These are the activations of a small network on made-up records, seen along a few directions, one row for each record.
Each row is followed by the record's values for the fields Muli, Sogu, Pudeb, Kab, Buzo.
Not every record has every field; a missing one is written missing.
Other fields move the rows too, some of them a lot.
In the rows, 128 means zero.
[143  79 127 142 118 122 157 163 139 152  93  81 165 128 110 121 148 171
 145] -> Muli=d2, Sogu=v2, Pudeb=b1, Kab=p1, Buzo=s3
[125 142 141  90 105 136 106  82 145 151 148 153  97 117 118 133 122 146
 144] -> Muli=d1, Sogu=v1, Pudeb=b2, Kab=p1, Buzo=s3
[120 142 117 106 134  88 125 117 107 130 129 144 107 124 118  90 134 124
  95] -> Muli=d1, Sogu=v1, Pudeb=b2, Kab=p2, Buzo=s3
[144 121 132 107 139 104 105 108 131 101 112 114 151  89  94 148 151 138
 136] -> Muli=d1, Sogu=v2, Pudeb=b2, Kab=p1, Buzo=s3
[150 109 110 147 110 137 117 145 128 136 118 112  99 132  98 145 145 191
 117] -> Muli=d2, Sogu=v2, Pudeb=b2, Kab=p3, Buzo=s3
[117 102 132 151 117 112 150 146 133 120  59 118 137 117 126  90 135 158
 126] -> Muli=d2, Sogu=v1, Pudeb=b1, Kab=p1, Buzo=s3
[125 118  94 147 100 135 141 175 110 136 119 136 118 140 167 150 141 155
 133] -> Muli=d2, Sogu=v2, Pudeb=b1, Kab=p3, Buzo=s5
[ 94 170 204 137 111 189 106  70 111 166 182 175  83  97  93 139 157 100
 106] -> Muli=d2, Sogu=v1, Pudeb=b2, Kab=missing, Buzo=s2
[155  75 110 125 103  98 104 138 117 137 125 115 130 127 112 147 113 140
  91] -> Muli=d1, Sogu=v2, Pudeb=b3, Kab=p2, Buzo=s3
[151 106 139 127 120 130 135 117  77 146 135 156 103 136 114 107  93 112
 129] -> Muli=d1, Sogu=v1, Pudeb=b3, Kab=p2, Buzo=s3
[154  82  68 149 141  67 135 200 112 117  76  81 149 156 110 149 145 135
 163] -> Muli=d1, Sogu=v2, Pudeb=b1, Kab=p2, Buzo=s3
[ 81 190 192 115 101 188  95  66 118 160 216 165 115 117  99 134 156 101
 122] -> Muli=d2, Sogu=v1, Pudeb=b2, Kab=missing, Buzo=s4
[147 114 122 115 110  91 128 125 112 144 140 131  88 130  97 121 133 148
 109] -> Muli=d1, Sogu=v1, Pudeb=b2, Kab=p2, Buzo=s3
[196 150 135 119 134 105 137 172  97  90  79 123 165 109 131 104 107 126
 146] -> Muli=d1, Sogu=v1, Pudeb=b3, Kab=p1, Buzo=s5
[158  93 115  93 121 113 126 164 109 135 132 105 162 160 118 143 157 118
 115] -> Muli=d1, Sogu=v2, Pudeb=b1, Kab=p2, Buzo=s5
[134  73 102 121 113  83 162 179 118  94 121 104 107 118 140 124 131 118
 119] -> Muli=d1, Sogu=v2, Pudeb=b1, Kab=p2, Buzo=s3
[105 114 133 128 126 158 126 144  94 142 142 129 144 125 138 176 149 140
 141] -> Muli=d2, Sogu=v2, Pudeb=b1, Kab=p3, Buzo=s5
[113 156 129 148 109 127  86 142 118 111 154 136 122 146 139  93 136 154
 134] -> Muli=d2, Sogu=v1, Pudeb=b3, Kab=p3, Buzo=s5
[ 92 142 185 111 145 117 109  81 162 115 127 153 116 113 161 149 102 159
 114] -> Muli=d2, Sogu=v1, Pudeb=b1, Kab=p1, Buzo=s3
[124 135 126 149 131 112 111 159  99 106 109 119 118 126 169 141 161 150
 128] -> Muli=d2, Sogu=v2, Pudeb=b1, Kab=p3, Buzo=s5
[100 136 133 140 118 155  86  95  89 122 135 142 124 122 167 123 149 122
 102] -> Muli=d2, Sogu=v2, Pudeb=b3, Kab=p3, Buzo=s5
[120 131 120 182  95  80 160 162 142 125  72 146 132 164 125 149 128  97
 136] -> Muli=d2, Sogu=v1, Pudeb=b1, Kab=p2, Buzo=s2
[118 130 162  91 137 165 131 107 158 154 144 183  98 117 134 133  99 125
 142] -> Muli=d1, Sogu=v1, Pudeb=b1, Kab=p1, Buzo=s3
[ 62 137 117 139 141 119 106 152  99 147 129 100 143 115 140 145 144 143
 133] -> Muli=d2, Sogu=v1, Pudeb=b1, Kab=p3, Buzo=s3
[140 129 169 117  99 143 105  92 121  94  90 133 145 141 130  85 118 143
 110] -> Muli=d2, Sogu=v1, Pudeb=b3, Kab=p1, Buzo=s5
[135 114 110 130 108 131 103 120  72 109 109 117 182  97 140 111 168  93
 150] -> Muli=d1, Sogu=v2, Pudeb=b3, Kab=p1, Buzo=s5
[154 116 104 143 117 124 101 202  89  90  42  80 150 145 112 174 135 157
 134] -> Muli=d2, Sogu=v2, Pudeb=b1, Kab=p3, Buzo=s5
[129  90 112  88 106 116 142 139 130 121 158 166 173 141 141 152 146 114
 115] -> Muli=d1, Sogu=v2, Pudeb=b1, Kab=p2, Buzo=s5
[120 113 137 100 152 162 148 160 132 134 119 103  95 105 142 112 116  96
 118] -> Muli=d1, Sogu=v2, Pudeb=b1, Kab=p1, Buzo=s3
[184 114 111 111 127 106 142 169 114 144  72  86 127 124 131 142 119 149
 148] -> Muli=d1, Sogu=v2, Pudeb=b1, Kab=p1, Buzo=s3
[101 146 128 113 109 128  74 100 129 139 139 131 127 125 137 103  95 115
 141] -> Muli=d1, Sogu=v1, Pudeb=b3, Kab=p1, Buzo=s3
[116 155 154  92 140 118 117 104 142 144 209 158 115 114  98 138 121 134
 126] -> Muli=d1, Sogu=v1, Pudeb=b2, Kab=p2, Buzo=s3
[101 128 171  82 116 140 122  87 132  81 180 113 111 137 128 126 143 111
  60] -> Muli=d2, Sogu=v2, Pudeb=b2, Kab=p2, Buzo=s5
[143  79 119 140 148 124 177 152 137 119 117 145 139 121 122 171 108 152
  96] -> Muli=d2, Sogu=v2, Pudeb=b1, Kab=p2, Buzo=s3
[124 107 127 128 133 184 151 164 122 141 140 161 119 134 149 120 142 143
 113] -> Muli=d2, Sogu=v2, Pudeb=b1, Kab=p3, Buzo=s5
[120 127 145 120 139 166 137 169 108 138 140 150 127 119 152 150 142 147
 112] -> Muli=d2, Sogu=v2, Pudeb=b1, Kab=p3, Buzo=s5
[119 145 147 132 132 132 132  73 148 110 128 137 122 119  99 101 154 165
 149] -> Muli=d2, Sogu=v1, Pudeb=b2, Kab=p1, Buzo=s3
[156 125  97 135 138 104 104 140 126 129 106 100 129 119 162 112 111 126
 121] -> Muli=d1, Sogu=v2, Pudeb=b3, Kab=p1, Buzo=s3
[118 145 156  99 161  98 109 125 126 137 129 114 131 108 151 121 129 132
 146] -> Muli=d1, Sogu=v1, Pudeb=b1, Kab=p1, Buzo=s3
[143 113 117 152  93  85 149 157 102 123  93 109 138 133 114 145 101 166
 110] -> Muli=d2, Sogu=v1, Pudeb=b3, Kab=p2, Buzo=s3
[155 114 106 142  90 124 141 216 125 122  74 118 119 164 121 136 125 179
 136] -> Muli=d2, Sogu=v1, Pudeb=b1, Kab=p3, Buzo=s5
[127 127 104 118 121 102 144 144 115 145  75 128 128 145 144  85 115 115
 159] -> Muli=d1, Sogu=v1, Pudeb=b1, Kab=p1, Buzo=s3
[157 145 143 105 121 137 123 134 126 139 146 150 133  97 128 117  79 145
 134] -> Muli=d1, Sogu=v1, Pudeb=b3, Kab=p1, Buzo=s3
[148 120  84 184 152  71 192 204  67 123  44  81 143 136 131 141 108 149
 161] -> Muli=d2, Sogu=v1, Pudeb=b1, Kab=p2, Buzo=s3
[136 156 123 103 140 162 128 122 137 174 143 145  95 100 109 117 105 130
 107] -> Muli=d1, Sogu=v1, Pudeb=b2, Kab=p1, Buzo=s3
[174 136 164 140  79 138  84 107 151 156 127 131 104 126 133 142 120  88
 104] -> Muli=d1, Sogu=v2, Pudeb=b3, Kab=p1, Buzo=s2
[140 121 143 154 135 172 127 119 141 115 142 145 147 135 135  75 117 128
 125] -> Muli=d2, Sogu=v2, Pudeb=b3, Kab=missing, Buzo=s5
[144  90 133 119 118 109 133 152 118 103  95  79  93 100 141 141 136 119
 140] -> Muli=d1, Sogu=v2, Pudeb=b1, Kab=p1, Buzo=s3
[126 167 137 121 118 116 161 133 106  96 150  78  90 159 117 110 136 126
 136] -> Muli=d2, Sogu=v1, Pudeb=b2, Kab=p2, Buzo=s5
[ 91 139 193 114 112 169 107  45 155 136 178 173 135 110 122 152  75 141
 138] -> Muli=d2, Sogu=v1, Pudeb=b3, Kab=p1, Buzo=s3
[ 88 130 133 136 155 171 132  47 137 144 158 139 144  97 124 112 149 117
 106] -> Muli=d2, Sogu=v2, Pudeb=b2, Kab=p1, Buzo=s3
[ 93 136 140 101 125 110  96  73 119 141 168 157  97 133 109  94 140 110
 102] -> Muli=d1, Sogu=v1, Pudeb=b2, Kab=p2, Buzo=s3
[ 80 157 157 119 142 126 122  92 168 144 138 158 109 117 168 107 108 144
 110] -> Muli=d2, Sogu=v1, Pudeb=b1, Kab=p1, Buzo=s3
[154 128 101 144 135 123 191 184 112  97  41 138 132 188 114 134 110 126
 164] -> Muli=d2, Sogu=v1, Pudeb=b1, Kab=p2, Buzo=s5
[146 109 108 151 127  93 144 149 153 156 134 127 117 103 171 156 138 132
 151] -> Muli=d1, Sogu=v2, Pudeb=b1, Kab=p1, Buzo=s1
[191  99 111 128 159 112 140 192  88 106  54 105 132 172 110 140 133 103
 141] -> Muli=d1, Sogu=v2, Pudeb=b1, Kab=p2, Buzo=s5
[138 108 135 110 123  98 129 125 108 119  56 131 122 128 134 114 131 130
 159] -> Muli=d1, Sogu=v1, Pudeb=b1, Kab=p1, Buzo=s3
[174 122 102 159 129  76 126 183 124 114  97 100 149 102 126  93 111 156
 165] -> Muli=d1, Sogu=v1, Pudeb=b3, Kab=p1, Buzo=s3
[140 141 137  91 150 169 110  95 130 114 145 153 142 133 125 121 156  95
 139] -> Muli=d1, Sogu=v2, Pudeb=b2, Kab=p1, Buzo=s5
[148 120 121 133 116 112 140 196  92 116 111 115 132 121 180 152 144 170
 107] -> Muli=d2, Sogu=v2, Pudeb=b1, Kab=p3, Buzo=s5

Here are new rows. What are their fields?
[123 136 106 117 122 133  79 121 133 128 138 112 155 135 153 128 135 100
 142] -> Muli=d1, Sogu=v2, Pudeb=b3, Kab=p1, Buzo=s5
[120  92 128 109 108 117 139 153 151 110 113  98 104 123 127 126 131 118
 150] -> Muli=d1, Sogu=v2, Pudeb=b1, Kab=p1, Buzo=s3
[ 92 105 144  89 136 141 138 167 147 120 142 128  95 125  96 133  95 102
 115] -> Muli=d1, Sogu=v1, Pudeb=b1, Kab=p2, Buzo=s3
[146 116 105 161 168 137 142 115 109 127 116 110 116 174 107 135 131 127
 134] -> Muli=d2, Sogu=v2, Pudeb=b2, Kab=p2, Buzo=s3
[177  96 109 153 107  89 154 175 123  51  99  69 105 133 125 134  80 156
  86] -> Muli=d2, Sogu=v2, Pudeb=b3, Kab=p2, Buzo=s3
[147 144 117 106 138 127 115 108 127 169 156 111 116 101 131 135 145 138
 122] -> Muli=d1, Sogu=v2, Pudeb=b2, Kab=p1, Buzo=s3
[133 126 130 163 138  99 144 129 112  97 115 137 136 154 104 146  92 147
 165] -> Muli=d2, Sogu=v1, Pudeb=b3, Kab=p2, Buzo=s3
[108 136 129 102 105 116 150 113 149  95 152 128 110  74 111 133 134 117
 145] -> Muli=d1, Sogu=v1, Pudeb=b2, Kab=p1, Buzo=s3
[140 129 151  89 115 178 124  86 134 141 179 158 151 124  93 109 177 112
 149] -> Muli=d1, Sogu=v2, Pudeb=b2, Kab=p1, Buzo=s5
[138  91 159 153 159 168 136 110 131 136  96 117 116 135 120  80 137 138
 126] -> Muli=d2, Sogu=v2, Pudeb=b1, Kab=p1, Buzo=s3
[124 123 135 165 170 148 132  75 143 150 168 107 134 111 120  86 165 141
 135] -> Muli=d2, Sogu=v2, Pudeb=b2, Kab=p1, Buzo=s3
[ 81 114 104 143 117 143 118 127 100 120 113 154 125 126 172 144 164 121
 129] -> Muli=d2, Sogu=v2, Pudeb=b1, Kab=p3, Buzo=s5
[ 81 114 175  91 160 158 101  85 149 152 134 174 118 110 104 118 127 100
 122] -> Muli=d1, Sogu=v1, Pudeb=b1, Kab=p1, Buzo=s3
[179 121  83 174 137 113 172 179 106  91  91 122 153 174 141 135  93 131
 145] -> Muli=d2, Sogu=v2, Pudeb=b3, Kab=p2, Buzo=s5
[127 142 155  99 118 145 130  74 102 143 155 161 117  81 110 137 129 130
 148] -> Muli=d1, Sogu=v1, Pudeb=b2, Kab=p1, Buzo=s3
[108 124 108 115  87 136 142 124 157  97 143 142 110 100 128 125  88 111
 167] -> Muli=d1, Sogu=v1, Pudeb=b3, Kab=p1, Buzo=s3
[ 98 148 151 127 117 138 100 115 135 139 142 110 156 138 143  64 134 129
 103] -> Muli=d2, Sogu=v1, Pudeb=b3, Kab=p1, Buzo=s5
[ 78 141 157 115 160 168 141  89 163 138 121 170 122 110 149 125  89 120
 106] -> Muli=d2, Sogu=v1, Pudeb=b1, Kab=p1, Buzo=s3
[134 135 127 107 138 128 155 149 131 152 122 145 125 100 135 140 111 137
 153] -> Muli=d1, Sogu=v1, Pudeb=b1, Kab=p1, Buzo=s3
[161 123  73 142 139  80 146 146 124 113 106 130 106 144 136 110 136 131
 142] -> Muli=d1, Sogu=v2, Pudeb=b2, Kab=p2, Buzo=s3
[164 142  98 121 144  80 146 150 117  97 142 141 145 123 143 116 165 116
 120] -> Muli=d1, Sogu=v2, Pudeb=b2, Kab=p2, Buzo=s5
[ 80 156 138 117 124 164 126 102 153 173 170 131 158 113 123 138  77 134
 117] -> Muli=d2, Sogu=v1, Pudeb=b3, Kab=p1, Buzo=s3
[117 110 131 147 132 104 143 167 127 143  57  89 144 112 127  90 136 162
 105] -> Muli=d2, Sogu=v1, Pudeb=b1, Kab=p1, Buzo=s3
[144 140 165 151 140 156 101 121 158 143 114 160 100 114 131 144 138  64
 137] -> Muli=d1, Sogu=v2, Pudeb=b1, Kab=p1, Buzo=s2
[119  81 148  99 102  94 127 121 126 127 131 160 115 139 112 146 127 140
 137] -> Muli=d1, Sogu=v1, Pudeb=b1, Kab=p2, Buzo=s3
[136 152 134 113 121 144 103 127 142 122 167 132 106 144 136 168 154 174
 117] -> Muli=d2, Sogu=v2, Pudeb=b2, Kab=p3, Buzo=s5
[149 103 130 175 159 120 141 102 121 115 137 107 166 121 161 119 120 139
 149] -> Muli=d2, Sogu=v2, Pudeb=b3, Kab=p1, Buzo=s3
[142 120 112 129 150 135 121 129 114 120 148 170 133 150 137 114 109  85
 110] -> Muli=d1, Sogu=v2, Pudeb=b3, Kab=p2, Buzo=s5
[ 91 172 133 118 136 158 126 130 126 120 162 157 146 109 102  93 159 146
 125] -> Muli=d2, Sogu=v1, Pudeb=b2, Kab=p3, Buzo=s5
[140 181 205 134 136 153 138  99 149 177 154 145 107 112 105 128 121 116
  95] -> Muli=d2, Sogu=v1, Pudeb=b2, Kab=p1, Buzo=s2
